These are the activations of a small neural network, seen along a few directions. Each row is one input.
Each table varies a few parts of the input and shows all the possible inputs, shuffled.
A made-up example of a description, with smaller parts first: ring(8) and (point or ring(9) or (values(2) and line(6))).
Shared parts are said once, and a part with two or three values counts as separate values.

Other details of the inputs vary at random and push rows far along two fixed directions, the same in every table; ignore that.

Rows:
x1: [ -6  15 -19 -61  39 -14 -58  -7  42  11  79 -16 -42  26]
x2: [-15 -10   2  46 -13 -20   3 -30  41   7 -25   3   2 -24]
x3: [ 51 -32  10  60  10  -2   8 -21 -34 -10  -2   0 -13 -11]
x4: [-64   5  11 -42 -22  29  20  59 -35   1 -41 -11  69  -9]
x5: [ 32  18 -19 -70  19  -7 -46   9  27  -9  86  -1 -42  30]
x6: [  1  16 -24 -60  31   0 -41   7  28  12  76  -6 -48  24]
x7: [  8 -25  16  67   2 -43   4 -36   2  34  -2  -3  -8  -9]
x8: [ 25  22 -25 -78  41  13 -53   8   3 -21  61   0 -47  17]
x9: [ -7   2  52 -54  -2   0  36  58 -36  25  -3 -40  43  35]
x10: [ 11  -2  -5  44 -19   7  27 -19  23 -10 -19  15  -4 -18]
x11: [ 30   5  -2  42 -18   4  19 -16  28 -17 -20  12  -6 -18]
x12: [  2   7 -28  38  -5   2   0  -9  -2 -27 -25  37   2 -24]
x13: [ 28   2  -2  43 -32  -4  21 -11  22 -25 -10  22   1 -15]
x14: [ 13 -16 -16  58   1  -7 -13 -25 -44  16   4  21  -4 -23]
x15: [ 35 -18  12  63  -2 -17  25 -28 -17  19   4   7 -14  -4]
x16: [-54 -11  39 -60  -4   0  12  21 -58  53 -43 -35  47  42]
x17: [-17  -6 -25  28 -14   2 -15 -58   9  15 -50  14 -11  -9]
x18: [ 26  -8 -12  56  10 -19  -2 -19 -38   1  -2  33 -10 -11]
x19: [-29  -8  39 -48 -13  35  40  67 -26 -28 -45 -36  63   7]
x20: [-27  26 -30 -63  18   9 -50  -5  75 -17  44  -6 -29   8]
x21: [-62   8  38 -38 -25  18  56  67 -11   9 -39 -28  61  10]
x22: [ 21   8 -14  29  -5  15   8 -12  -1 -37 -26  19 -10 -26]
Description of these inputs: values(2) and (point or line(4) or line(6)).
Q: Changing only the values(2) part turns x17 into x16. The same change can be made to x21. Which row results?
A: x6
Q: Change only the line(4) part in x3. List by row number the other rows that result.
A: x8, x14, x18
Q: A walk changes only the line(6) part. It starts at x7 and steps to x1. List the rest of the walk in order.
A: x6, x15, x9, x5
Q: Change only the values(2) part in x8. List by row number the other rows that result.
A: x22
